Each row below is a small network's average activation on inputs in which a field has the value named, seen along a few directions.
Related values have similar rows: they may be neighbours, one step apart, or belong to one group.

Field V:
v2: [  4   4  22  40   0 -23  23  24  -6 -33]
v1: [ -7 -25  -9   0  -3  50 -18 -13   9  -1]
v5: [  7  19  17  -2   3 -36  22  30  -8   0]
v6: [  4 -12   0  13 -11  15   3  -6   1 -35]
v4: [  4  13  -6 -23  -1 -14   3  -1  -2  17]
v3: [-12   1 -23 -27  12   7 -33 -34   7  52]
The values of V form a 2 by 3 grid.
Q: Which values are neighbours of v6? Give them in the order they are listed.
A: v2, v1, v4

Field J:
j5: [  1   6 -38 -29 -15  20 -19 -20  -6  22]
j12: [  0 -31  -3  -3  10  26 -34 -29 -12   8]
j3: [ 11  16  19 -33   4 -51  29  27   0  -7]
j4: [ -8  -2   3  12 -13 -32  28  15   5 -26]
j10: [ -1  21  24 -19  19 -54   4  30 -26  23]
j8: [-18   1 -30 -21  16  13 -10 -13  12  53]
j2: [ -6   8  37  39  17  29   3  -1   6 -32]
j13: [ 12  -7   2  25 -15  35  11   0  10 -30]
j6: [ 11   1 -11  59  -3 -19   3  -4 -12 -23]
j11: [-10 -29   1   3  -4  45  11  16  -1 -22]
j1: [ 12  16  11  11  -2 -48   3  15   4 -13]
j7: [  4 -10   3  -8 -18  43  -1   7  22  -2]
j9: [ -9   8 -18 -39   5  -8 -27 -44  -1  48]
The values of J form a line.
Q: Going along J from j9 by way of its neighbour j8, in what order are j12, j10, j13, j1 met?
A: j12, j13, j1, j10
Q: Which values are neighbours of j6? Give them in the order they are listed.
A: j4, j2
Q: How many steps from neighbour to neighbour lead from j11 to j3, at the fewest?
A: 6
